These are the activations of a small network on made-up records, seen along a few directions, one row for each record.
Each row is followed by the record's values for the fields S, G, B, W, P, C, D, T.
A field that a record lacks is written none.
Other fields move the rows too, some of them a lot.
Random noise pushes rows far along 3 fixed directions. That doesn't count. These rows show it; they differ only by the noise:
[  64   78 -112  440 -240 -457  123  353 -156  175  285  -83  201  -47
  224 -274 -173  146 -356   35 -230]
[ -32  -89 -207  136  -69 -265  296  463 -103  138  148 -226   81   40
  -24 -148 -164  -30 -118   15   85]
[ -20  126  -72   18   55 -299   60  280   61  131  182 -264  272 -130
  222 -163   32   54 -194  -34  -39]
[-116  285   72  -41   13  -30 -267  -91  110  -52  429 -119  567 -407
  335  -33   84  141 -360  -67 -211]
[-122  238   34 -188  138  -43 -174    7  171  -14  309 -235  490 -343
  279  -25  136   69 -235  -81  -69]

[-217 -268 -209 -276  -54  241  358  211    3 -137   68  -87 -171   95
 -653    3 -226 -341  250  -42  457]  {S: s1, G: g3, B: b4, W: w2, P: p3, C: c1, D: d5, T: t2}
[  49   80  141 -193  129  -71   -9   24  202  -51 -219   18 -137  -25
  -79  -58  106   32  146  -34  121]  {S: s2, G: g2, B: b4, W: w2, P: p1, C: c1, D: d5, T: t2}
[   5  328  112  275 -272   36 -388 -277   33 -137  398  306  285 -247
  177  -95 -100  113 -366 -119 -315]  {S: s1, G: g2, B: b3, W: w2, P: p1, C: c2, D: d5, T: t1}
[ 165   31   35 -193  564 -124 -119  -81  280  -22 -440 -477    7  203
  505   80  405   81  155  -57  211]  {S: s2, G: g5, B: b5, W: w1, P: p3, C: c2, D: d2, T: t2}
[  46 -256  -67  392 -316  -39  180  213 -433   97  200  156   -6 -117
  -46   36 -265  191 -156  151 -238]  {S: s2, G: g3, B: b1, W: w2, P: p2, C: c1, D: d4, T: t2}
[-101   54  117 -521  373  221   20  -34  203  -62 -166 -259  127 -213
  106  232  313  -58  127   19  204]  {S: s1, G: g5, B: b2, W: w2, P: p1, C: c1, D: d1, T: t2}
[ -16  167  323 -335  176  553 -450 -573  188 -331   53  159  206 -305
   20  353  281   73   22  -39   10]  {S: s2, G: g2, B: b2, W: w2, P: p1, C: c2, D: d5, T: t2}
[-132   22   28 -241  133  132   31  -35  192   -6   -8  -67  -37   12
 -161  -29  140 -185   97  -73  192]  {S: s2, G: g4, B: b4, W: w2, P: p3, C: c2, D: d1, T: t2}
[ 283  283  122  362 -295 -471 -220 -157   53   76  -86  365 -205   76
  -10 -379    2  123  -33   42 -329]  {S: s1, G: g2, B: b2, W: w2, P: p3, C: c2, D: d5, T: t1}
[-194 -161  -29 -465   45  748  -67 -284   59 -425  -57  183  -55    1
 -466  363  -86 -245  245 -130  385]  {S: s1, G: g2, B: b5, W: w1, P: p1, C: c2, D: d5, T: t1}
[ 142  185    4  324   44 -182 -163  -72  -42   90   83  -49  306  -96
  670  -25  145  245 -367  -48 -254]  {S: s1, G: g5, B: b1, W: w1, P: p1, C: c2, D: d2, T: t1}
[-103 -272   14 -463  358  220  196  183   36    0 -240 -387   19   18
 -116  394  146   22  329  -52  281]  {S: s2, G: g3, B: b5, W: w2, P: p1, C: c2, D: d3, T: t2}
[  40    4 -117  217 -127 -388  339  437 -113  332    3 -133  -49   80
  188 -129  -18  174 -144   17 -267]  {S: s1, G: g4, B: b3, W: w2, P: p1, C: c2, D: d1, T: t1}
[  27  195   39 -442  493  276 -282 -266  420 -191 -123 -256   63   30
    3  -72  306 -297  158 -186  402]  {S: s2, G: g2, B: none, W: none, P: p3, C: c2, D: d5, T: t2}
[-240 -207   76 -194    3  693 -203 -298 -211 -326  364   44  436 -254
 -115  536  -84    6 -138  -16   16]  {S: s2, G: g3, B: b5, W: w1, P: p1, C: c2, D: d3, T: t2}
[ 123  193  -10  110  -45 -258 -116  -17   90   70  -41   22  -91   90
   73 -250   11 -137  -14 -111 -172]  {S: s1, G: g3, B: none, W: none, P: p3, C: c2, D: d3, T: t1}
[-128  -81  -57  -16 -135  106  -22  -30 -116    7  158   15  287 -126
   25  143 -112   84 -153   23    0]  {S: s1, G: g1, B: b5, W: w2, P: p1, C: c2, D: d4, T: t1}
[ -15  -47  -86 -230  139 -119  119  235  -62  147  -30 -160   77  -88
   52   27   60  -25   68   50   94]  {S: s2, G: g3, B: b1, W: w1, P: p1, C: c1, D: d4, T: t1}
[ -27 -442 -410  391  -24  390  240  112 -363 -221  244 -191   15  308
 -136  138 -369 -241 -188   60  430]  {S: s2, G: g5, B: b1, W: w2, P: p3, C: c2, D: d2, T: t2}
[ -69 -303 -195   59 -158  121  247  178 -258  -61  -22   50 -240  242
 -428   75 -311 -260  129  -24  143]  {S: s1, G: g3, B: b5, W: w1, P: p3, C: c2, D: d3, T: t1}
[ -63  159   -3 -491  301   77  -55  -63  328  -18 -159 -170  -90    4
 -110   -4  168 -288  289 -233  227]  {S: s1, G: g3, B: b4, W: w1, P: p3, C: c2, D: d3, T: t1}
[-172   -3  -24 -237   92  187   34   70  -28  -52  171 -194  289 -259
   36  191   19  158  -29   28  -57]  {S: s1, G: g5, B: b3, W: w2, P: p1, C: c1, D: d3, T: t2}
[  85   94  148  -99   23 -332   82  148  180   88 -175   -1  -97  -36
   -6 -130  139   99  137   -5  -58]  {S: s1, G: g3, B: b4, W: w2, P: p1, C: c1, D: d5, T: t2}
[  -6 -275 -181  184 -112  192  269   50 -239 -190    9  -63 -164  196
 -220   67 -203 -121  -36  127  238]  {S: s2, G: g5, B: b2, W: w2, P: p3, C: c1, D: d1, T: t2}
[ -18  -94 -217 -222  377   40  175  123   67   74 -169 -342   74  131
  112   81  145  -56  139   -6  344]  {S: s1, G: g5, B: b1, W: w1, P: p3, C: c2, D: d2, T: t1}
[ -15  -76   79 -380  303  377 -151 -261  251 -247 -317   -5 -248  128
 -315  165  142 -134  423  -31  312]  {S: s2, G: g2, B: none, W: none, P: p3, C: c2, D: d5, T: t2}
[-129 -208  -87 -601  338  315  173  156   71   10 -160  -94 -103  -76
 -395  163   35 -175  346  -24  459]  {S: s2, G: g2, B: b1, W: w1, P: p2, C: c1, D: d4, T: t1}
[ 155 -142   61  -75  382  -55   43  -51   73   -6 -456 -274 -175  183
  190  261  250  195  241   97  106]  {S: s2, G: g5, B: b2, W: w2, P: p3, C: c2, D: d2, T: t2}
[  21  418  -35  131  -70 -682  -15  256  133  318  168 -125  148 -125
  374 -511  122   41 -300  -76 -348]  {S: s1, G: g4, B: b3, W: w1, P: p3, C: c1, D: d3, T: t1}
[ -74  230   70 -531  299 -302   93  179  335  289 -158 -281  212 -115
  261  -94  479   58  134 -136    1]  {S: s1, G: g4, B: b5, W: w1, P: p1, C: c2, D: d1, T: t1}
[ -33  -74 -155  617 -720  -58   80   26 -377    6  483  417  -11  -27
 -349 -126 -477   82 -225   73 -443]  {S: s1, G: g3, B: b3, W: w2, P: p3, C: c2, D: d3, T: t1}
[-206 -400  -38  111 -333  605  130 -107 -323 -232  131  296 -202   59
 -492  426 -465  -33  159   97  126]  {S: s2, G: g1, B: b3, W: w1, P: p1, C: c2, D: d4, T: t2}
[ 257   29 -152  538 -246 -497   79  241  -44  117 -214  106 -347  385
  105 -523 -225 -177  -85   60  -77]  {S: s1, G: g1, B: none, W: none, P: p3, C: c3, D: none, T: none}
[-238  270  108 -438  170  171 -170 -230  247   29  183  -16  297 -310
   60   83  293  -75  -88  -99 -144]  {S: s1, G: g4, B: b2, W: w1, P: p3, C: c2, D: d1, T: t1}
[  41  103   60  -20  152  275 -335 -318   66 -225  103   52  103  -27
    9   22   72  -94  -71  -55  145]  {S: s2, G: g2, B: b1, W: w1, P: p3, C: c2, D: d5, T: t2}

Which values does each new row have?
[ -61 -264   55  -14  -53  196  228  122 -166  -15 -111   54 -189   47
 -303  310 -149  102  297    4   40]  {S: s2, G: g3, B: b4, W: w1, P: p1, C: c2, D: d3, T: t2}
[ 128  560  225   20   41 -402 -525 -314  168   65  138   66  317 -372
  624 -284  276  197 -310  -49 -493]  {S: s1, G: g3, B: b1, W: w1, P: p3, C: c1, D: d4, T: t1}
[ 143  113  296  181  -60  -69 -262 -277  -41  -40 -104  122  -23 -118
  154  138  109  305   49   58 -437]  {S: s2, G: g3, B: b2, W: w2, P: p3, C: c2, D: d3, T: t2}
[   1  163  157 -342  188 -339  -24  140  141  281  -60 -167  256 -205
  184   54  333  220   74  -31 -216]  {S: s1, G: g3, B: b5, W: w1, P: p1, C: c2, D: d3, T: t1}
[-112  122  -37 -177  167  171  -73  -87  186  -29  201 -162  120  -30
   55  -35  128 -210  -92 -104  130]  {S: s2, G: g4, B: b3, W: w1, P: p3, C: c2, D: d1, T: t2}
[  12   82   -3 -230  118  276 -102 -194  186 -185 -123   63 -215  100
 -328  -43  -18 -332  204 -113  311]  {S: s1, G: g2, B: b2, W: w2, P: p3, C: c2, D: d5, T: t1}
[  90  -25   50  260 -113  -23   -7   33 -138    0  151   35   70   23
   91   45 -120   71 -127  -56 -100]  {S: s2, G: g3, B: b4, W: w1, P: p1, C: c2, D: d3, T: t2}
[ 132  -97  -59  454 -241  -23    1   50 -219  -61  186  117   45  131
   25  -91 -202   65 -295    0  -29]  {S: s2, G: g2, B: b5, W: w2, P: p1, C: c2, D: d5, T: t2}
[ 188  -10   22  161 -225 -367  122  175   -2  106 -253  291 -379  204
 -285 -208  -93   58  204   15  -37]  {S: s1, G: g2, B: b4, W: w2, P: p1, C: c2, D: d5, T: t1}
[-183 -501 -241 -520  519  688  314  161  -80 -169 -135 -484   54   93
 -201  618   68 -172  277   13  689]  {S: s2, G: g5, B: b1, W: w2, P: p1, C: c2, D: d2, T: t2}
[ -16  130   -2 -126   66  -71 -160 -140  157   78  -97  -25   82  -49
   67  -99   59  -49   85   10   22]  {S: s1, G: g1, B: none, W: none, P: p3, C: c2, D: d4, T: t1}
[ 104   50  241  -10  135 -182  -14   56   51  127 -183 -119   20  -73
  174  135  177  289  112  -26 -169]  {S: s2, G: g3, B: b4, W: w2, P: p1, C: c2, D: d3, T: t2}
[  23  218 -129 -419  447 -379  174  274  427  290 -243 -425 -125  147
  230 -256  363 -269  149 -168  195]  {S: s1, G: g4, B: b3, W: w1, P: p3, C: c2, D: d1, T: t1}
[  98   84  225  135   -4 -317  -27   43   53  226 -211   -1  -66  -19
  229  -31   92  276   38   20 -166]  {S: s2, G: g1, B: b4, W: w2, P: p1, C: c2, D: d4, T: t2}
[ 152  168   78   19  164  -55 -196  -60  109    1   18  -66   69  -48
  225  -78  169    0  -88  -48   88]  {S: s2, G: g2, B: b1, W: w2, P: p1, C: c2, D: d5, T: t2}
[-185  -73 -107 -150 -178    3  282  245  -70   25   87  190 -106  -22
 -395  -43 -191 -151   99  -28  133]  {S: s1, G: g4, B: b4, W: w1, P: p1, C: c1, D: d5, T: t1}
[ 229  113 -106  334 -275 -352  -61   12    4    4  -93  221 -230  284
  -86 -421 -131 -103  -18  -48  -24]  {S: s1, G: g2, B: b5, W: w1, P: p3, C: c2, D: d5, T: t1}
